Each row below holds a small network's activations on one input, seen along a few directions.
In each table, some parts of the input vary, and every possible input appears once, in random order.
Descriptions start from the smaller parts, as in this example, which fits no table here: one of 6 places along a line, together with either a single point or one of 11 places along a line or (one of 2 separate values, together with one of 8 places around a ring).
Shared parts are said once, and a part with two or three values counts as separate values.

Other details of the inputs vary at random and push rows far along three fixed directions, the same in every table; ignore that.
These rows show it; all are for the same input, with only those details redrawn:
.03 .07 .03 .06 -.59 -.17 -.20 -.23 -.12 .03 -.58
.01 -.32 -.01 .57 -.42 -.32 -.68 -.10 -.13 .32 -.43
-.11 -.27 .34 .25 .76 .31 .52 .95 -.01 -.15 .34
.00 -.22 .05 .43 -.56 -.15 -.44 -.15 -.17 .24 -.51
-.06 -.41 .17 .55 .54 -.10 -.16 .65 -.01 .10 .19
.03 .22 .06 -.22 .27 -.28 .13 .26 .08 -.29 -.09
.00 -.07 .06 .09 .94 -.42 -.05 .72 .17 -.21 .34
-.03 -.08 .16 .12 .28 -.04 .13 .44 .00 -.11 -.02

Rows:
x1: -.24 -.19 .30 .36 -.17 .46 .20 -.17 -.28 .28 -.28
x2: -.09 -.33 .02 .23 -.22 .52 .16 .02 -.09 .16 .27
x3: -.02 -.15 .19 .08 .18 -.18 .18 .24 -.08 .00 .09
x4: .23 .31 -.26 -.42 -.69 .27 -.16 -.41 .07 .06 -.36
x5: -.01 -.35 -.03 .22 -.55 .61 .05 .19 -.09 .13 -.02
x6: .03 .22 .06 -.21 .27 -.29 .12 .26 .08 -.28 -.09
x7: .07 -.42 -.22 .26 -.52 -.12 -.50 -.16 -.06 .31 .11
x8: .11 .14 -.11 -.17 -.45 .76 .24 -.13 .00 .04 -.17
x9: .02 .24 .24 -.42 -.10 .57 .68 .23 -.15 -.05 -.42
x10: -.05 .57 .03 -.52 .27 -.35 .16 -.41 .06 -.28 -.17
x11: -.27 -.13 .33 .41 .52 .49 .43 .14 -.15 .06 .14
x12: -.17 .39 .32 -.26 -.25 .51 .70 -.39 -.17 -.15 -.41
x13: -.11 -.02 .09 .19 .64 -.30 .06 .13 .00 -.06 .26
x14: -.02 -.06 -.34 .14 .15 -.29 -.71 -.39 .15 .15 .25
x15: .22 -.08 -.45 .01 .09 -.27 -.82 -.03 .21 .23 .08
x16: .10 -.19 .00 .36 -.20 -.10 -.54 -.05 -.12 .45 -.44
x17: .06 .20 -.01 -.25 .34 -.48 -.05 .26 .11 -.25 -.05
x18: -.05 -.09 -.07 .17 .20 -.68 -.49 -.18 -.04 .16 -.04
x19: .08 .36 -.07 -.61 -.05 -.69 .05 -.19 .00 -.22 -.20
x20: .07 .24 -.12 -.22 -.20 -.69 -.21 -.40 -.04 -.09 -.26
x21: .13 .16 -.20 -.34 .10 -.03 .02 .23 .23 -.31 .28
x22: .14 .30 -.14 -.66 -.01 -.09 .34 .02 .17 -.37 .35
x23: -.07 -.06 -.06 .13 .24 .29 -.07 -.11 .10 .04 .38
x24: -.07 -.35 .34 .28 -.44 .25 .30 .11 -.32 .26 -.20
x25: .06 -.17 -.06 .00 .01 .10 .07 .17 .09 -.05 .42
x26: .14 .13 -.28 -.19 .14 -.24 -.28 .14 .28 -.26 .27
x27: .10 .37 -.18 -.63 .03 -.04 .41 -.06 .17 -.43 .35
x28: -.10 -.24 -.01 -.06 .18 .11 .27 -.08 .06 .20 .65
x29: -.02 -.29 -.03 .33 -.51 .65 .06 .08 -.07 .08 .02
x30: .10 -.03 .00 .15 .59 -.24 -.32 .33 .10 .13 -.03
x31: .03 .32 -.32 -.17 -.16 -.22 -.47 -.71 .18 -.07 .03
x32: .01 .33 -.38 -.12 -.16 -.22 -.49 -.79 .15 -.07 .03
x33: .13 .55 -.06 -.57 .53 -.22 .20 .09 .16 -.28 -.18
x34: -.07 -.48 -.11 .68 .35 .09 -.37 .13 .06 .23 .61
x35: -.15 -.31 .32 .40 -.08 .23 .23 .06 -.25 .24 -.06
x36: -.07 -.26 .08 .30 -.44 .63 .19 -.16 -.09 .15 .15
x37: -.06 .37 -.01 -.59 -.12 -.67 .16 -.66 -.02 .03 -.11
x38: .15 .31 -.04 -.46 -.51 .79 .45 -.11 .05 -.10 -.22
x39: -.03 -.29 -.03 .58 -.44 -.22 -.57 -.16 -.19 .29 -.45
x40: -.07 -.09 .10 .24 .54 -.40 -.12 .11 .03 .02 .20
x41: -.09 -.06 .25 -.09 .23 .25 .52 .59 -.09 -.16 -.04
x42: -.02 .23 .06 -.41 -.55 .62 .65 -.30 -.05 -.19 .01
- The inputs of x37 and x28 match in every part but one. If x17 is changed in the same way as x37 into x28, which row does it become? => x21
- What is each input in this table made of? => one of 2 separate values, together with either a single point or (one of 4 places along a line, together with one of 5 places along a line)
- Which other rows does x17 become when the place on the line of 4 takes its other values? List them by row number. => x6, x39, x41
- Which other rows does x20 become when the choice among 2 separate values takes its other values? List them by row number. => x27
- Which other rows does x14 become when the choice among 2 separate values takes its other values? List them by row number. => x1
- Start at x10 and move only the place on the line of 5, one step at a time. The first step leads to x35. Which rows follow, in order? => x24, x17, x16

Rows:
x43: .00 -.19 .02 .21 .10 -.10 -.15 .30 -.03 .02 .03
x44: .15 .30 -.30 -.27 -.42 -.56 -.61 -.55 .06 .04 -.39
x45: .08 .17 -.18 -.19 .30 -.53 -.32 -.05 .21 -.15 .24
x46: -.06 -.45 .23 .35 .38 .40 .28 .66 -.05 .12 .32
x47: .00 -.07 -.08 .14 .45 -.07 -.16 .15 .11 -.02 .31
x48: .07 -.16 -.11 .19 -.08 -.23 -.36 -.07 -.01 .14 .03
x49: -.09 -.47 .05 .62 -.30 .39 -.25 -.15 -.14 .44 .01
x50: -.09 .19 .21 -.43 -.67 .79 .92 -.24 -.17 -.15 -.17
x51: .04 -.07 -.03 .18 -.28 -.02 -.29 -.05 -.08 .10 -.31
x52: -.13 .19 .36 -.23 -.52 .30 .70 -.28 -.28 -.09 -.49
x53: -.06 -.37 .23 .34 .39 .41 .36 .67 -.03 .03 .30
x54: .05 .17 .06 -.26 .49 .06 .30 .36 .13 -.20 .19
x55: .01 .27 .02 -.32 .37 .07 .27 .14 .16 -.26 .23
x56: .09 .15 -.14 -.25 .42 -.44 -.10 .18 .17 -.16 .24
x57: .13 .28 -.24 -.25 -.29 -.33 -.35 -.45 .04 -.04 -.27
x58: -.12 -.45 -.01 .54 -.48 .20 -.31 -.20 -.15 .41 -.04
x59: -.12 -.06 .15 .29 -.04 -.16 -.12 -.20 -.17 .21 -.29
x60: .02 -.11 .01 .26 -.30 .14 -.17 -.07 -.07 .17 -.28
x61: .01 .14 -.21 -.17 .55 -.35 -.23 .00 .23 -.14 .34
x62: .04 .56 -.04 -.76 -.06 .05 .59 -.16 .09 -.48 .01
- The inputs of x54 and x46 match in every part but one. If x59 is changed in the same way as x54 into x46, which row does it become? => x52
- What is each input in this table made of? => one of 2 separate values, together with either a single point or one of 9 places along a line
- Which other rows does x55 become when the choice among 2 separate values takes its other values? List them by row number. => x45
